W =
[[-1.32  2.63 -2.91 -6.42 -1.56]
 [ 5.05 -5.38  5.08  1.10  5.56]
 [ 5.15 -4.14  2.57 -2.66  6.31]
 [ 5.33 -6.15  5.76  0.77  6.03]
 [ 5.09 -4.99  4.62  0.22  5.58]
 [ 5.22 -7.01  6.80  3.33  5.92]
 [ 4.85 -5.51  5.09  0.65  5.55]
 [ 4.90 -3.79  3.37 -2.47  5.17]
 [-1.45  2.80 -3.12 -6.78 -1.68]
 [ 4.61 -3.95  3.59 -1.17  4.95]
 [ 5.31 -6.43  5.93  0.92  6.14]
 [ 4.92 -5.67  5.22  0.71  5.66]]
Counting starts at 0.
Read off the top-right entry.
-1.56
Read off the entry just left of -6.15.
5.33
The entry just left of the largest entry -> -7.01
The entry in the top-left corner: -1.32
Read off the entry just left of 0.71.
5.22
The entry in the bottom-right corner is 5.66
The entry directly below the largest entry -> 5.09
The entry directly above the largest entry -> 4.62
The entry in the bottom-left corner is 4.92
Read off the entry just right of 3.37.
-2.47
The entry at row 2, column 0 -> 5.15
The entry just left of the smallest entry -> 5.22
Read off the entry in row 0 and column 1.
2.63
The entry just left of 5.93 is -6.43
The entry directly below 4.90 -> -1.45
Read off the entry just right of the smallest entry.
6.80
Read off the entry at row 1, column 0.
5.05
Read off the entry just left of -1.68.
-6.78
The entry directly above 5.92 is 5.58
Read off the entry just right of 4.92.
-5.67
Read off the entry in row 1 and column 1.
-5.38
Read off the entry just right of 0.77.
6.03
Read off the entry directly above the smallest entry.
-4.99
The entry at row 0, column 2: -2.91
Read off the entry directly above 4.90.
4.85
The entry at row 2, column 1 is -4.14

arr =
38  75  64  34  65  43  40  67  15  78  44  47  79   6  77
49  38  75  64  34  65  43  40  67  15  78  44  47  79   6
75  64  34  65  43  40  67  15  78  44  47  79   6  77  54
64  34  65  43  40  67  15  78  44  47  79   6  77  54  49
54  49  38  75  64  34  65  43  40  67  15  78  44  47  79
45  57  47  54  49  38  75  64  34  65  43  40  67  15  78
91  36  45  57  47  54  49  38  75  64  34  65  43  40  67
36  45  57  47  54  49  38  75  64  34  65  43  40  67  15
57  47  54  49  38  75  64  34  65  43  40  67  15  78  44
65  43  40  67  15  78  44  47  79   6  77  54  49  37  63
47  54  49  38  75  64  34  65  43  40  67  15  78  44  47
34  65  43  40  67  15  78  44  47  79   6  77  54  49  37
The 3rd entry on the diagonal from the top-right corner -> 6
Which number is the entry in the bottom-right corner?
A: 37
Which number is the first entry, reading row by row?
A: 38
The smallest entry in the first row -> 6
The smallest entry in the last column -> 6
Which number is the smallest entry in the first column?
A: 34
The entry directly above the largest entry -> 45
Which number is the 2nd entry on the diagonal from the top-right corner?
A: 79
The top-right entry -> 77
Which number is the second entry, reading row by row?
A: 75
Which number is the entry directly below the largest entry?
A: 36
The last entry of the largest entry's row -> 67
The fourth-last entry, reading row by row -> 77
The fifth entry, reading row by row -> 65
The largest entry in the first column: 91
Which number is the largest entry in the last row?
A: 79
The largest entry in the first row: 79
Which number is the third entry on the main diagonal?
A: 34
The fifth entry from the end, reading row by row is 6
The third-last entry, reading row by row -> 54

X =
0.55; -4.15; -4.28; -5.07; -2.30; -0.14; -0.50; 0.92; -4.07; -1.40; -1.90; -1.88; 2.17; 3.52
0.65; 4.48; 6.84; 4.15; 0.79; -0.09; 1.14; 1.49; 1.44; 7.46; 3.68; 3.39; -2.18; -5.18
0.51; 1.27; -1.41; -2.27; 1.84; 1.63; 0.85; -0.81; -1.29; -0.24; 1.49; 2.81; -1.36; -2.29
-0.13; 3.98; 4.41; 0.95; 1.10; 2.53; 1.17; 0.87; 1.17; 4.39; 4.05; 3.54; -2.06; -3.41
0.67; 1.57; 2.62; 0.47; -0.87; -1.24; 1.35; 0.86; 2.98; -0.33; 1.61; 0.84; 1.03; 2.60
0.75; -2.50; -4.29; -4.12; 2.60; -2.11; -1.66; -0.88; -0.53; -2.99; -2.55; -2.81; 0.62; 3.75
-1.11; -3.03; -5.60; -6.28; -0.41; 1.52; 0.01; -1.75; -3.52; -4.16; -0.80; -1.42; -2.38; 3.66
-0.77; -2.03; -1.43; 2.95; -1.00; -0.80; -2.00; -1.20; 2.88; -1.82; -2.52; -2.35; 2.79; 2.35
1.17; 3.06; 3.45; 2.99; 1.65; -2.00; -1.84; 1.88; 2.05; 1.92; -0.86; 1.70; 1.21; -2.49
-2.19; -4.07; -4.96; -2.70; -2.63; -0.38; 0.29; -2.08; 1.74; -4.70; -3.12; -2.97; 2.68; 4.02
-2.34; 0.35; -0.76; -5.78; -2.16; 3.03; 2.01; -2.08; -4.49; 5.65; 3.69; 3.26; -1.88; 2.13
0.71; 2.34; 2.12; 4.62; -0.96; 1.17; 1.47; 1.20; 3.31; 4.67; 1.22; -0.02; -0.02; -2.55
-2.14; -4.58; -5.02; -6.42; -2.71; 3.10; 2.57; -0.13; -3.94; -3.15; 1.46; 3.08; 0.01; 4.61
-1.37; -2.92; -2.82; 0.49; -0.50; 1.32; 0.14; 0.71; -3.05; -0.12; -1.38; -0.56; -1.72; -0.60
1.03; -2.25; 1.71; 1.94; 1.38; -2.27; -1.75; -2.20; -0.82; -4.17; -2.69; -2.48; 1.46; -2.34
The entry in the top-right corner is 3.52
The top-left entry -> 0.55
Report the entry directly below -2.19.
-2.34
The entry directly below 3.69 is 1.22
Report the entry just left of -2.92.
-1.37
The third entry on the diagonal from the top-right corner: 2.81
Report the bottom-right entry.
-2.34
Report the entry directly below -1.37.
1.03
The second entry on the diagonal from the top-right corner -> -2.18
Report the second-last entry, reading row by row.
1.46
Report the largest entry in the first column.
1.17
The entry just right of the smallest entry -> -2.71
Report the smallest entry in the last row.
-4.17
The entry directly below 1.47 -> 2.57
The entry directly below -1.66 is 0.01
The largest entry in the last row -> 1.94
Report the second smallest entry.
-6.28
The second largest entry -> 6.84
The entry just right of 0.29 -> -2.08
Report the first entry in the row that holds the largest entry.
0.65
Report the maximum.
7.46
The last entry of the smallest entry's row: 4.61
The entry directly below the largest entry is -0.24
Report the third largest entry.
5.65
The entry just right of -1.82: -2.52
The entry directly below the smallest entry: 0.49
Report the entry just left of the smallest entry.
-5.02
Report the entry directly above -4.29.
2.62
Report the 3rd entry on the main diagonal.
-1.41
The entry just left of the largest entry: 1.44

x = 4,5,3,4,5,3,7,3,6,2,6,4,4,4,7,3
The last entry -> 3
Give the 2nd entry from the right.
7
Give the third entry from the right.
4
Give the second entry.
5
Give the entry just right of 2.
6

B =
array([904, 692, 774, 749, 841, 485, 822, 670, 436, 468, 177, 646, 487,
       575])
The third entry from the right: 646
Find the second entry from the left.
Answer: 692
The first entry from the right -> 575
The first entry from the left is 904
The third entry: 774
Find the 3rd largest entry.
Answer: 822

Read these off the matrix that follows.
1) What is the entry just left of 499?
2) What is the first entry in reading order?
3) What is the entry just left of the smallest entry?
4) What is the third smallest entry?
((898, 777, 472, 441, 531, 580, 98), (740, 641, 499, 512, 553, 552, 326), (928, 893, 525, 336, 443, 668, 49), (468, 773, 704, 361, 373, 726, 696), (334, 146, 461, 845, 759, 341, 818), (451, 526, 601, 549, 523, 574, 728), (514, 739, 648, 410, 432, 671, 612), (355, 551, 670, 503, 463, 632, 838))
1) 641
2) 898
3) 668
4) 146
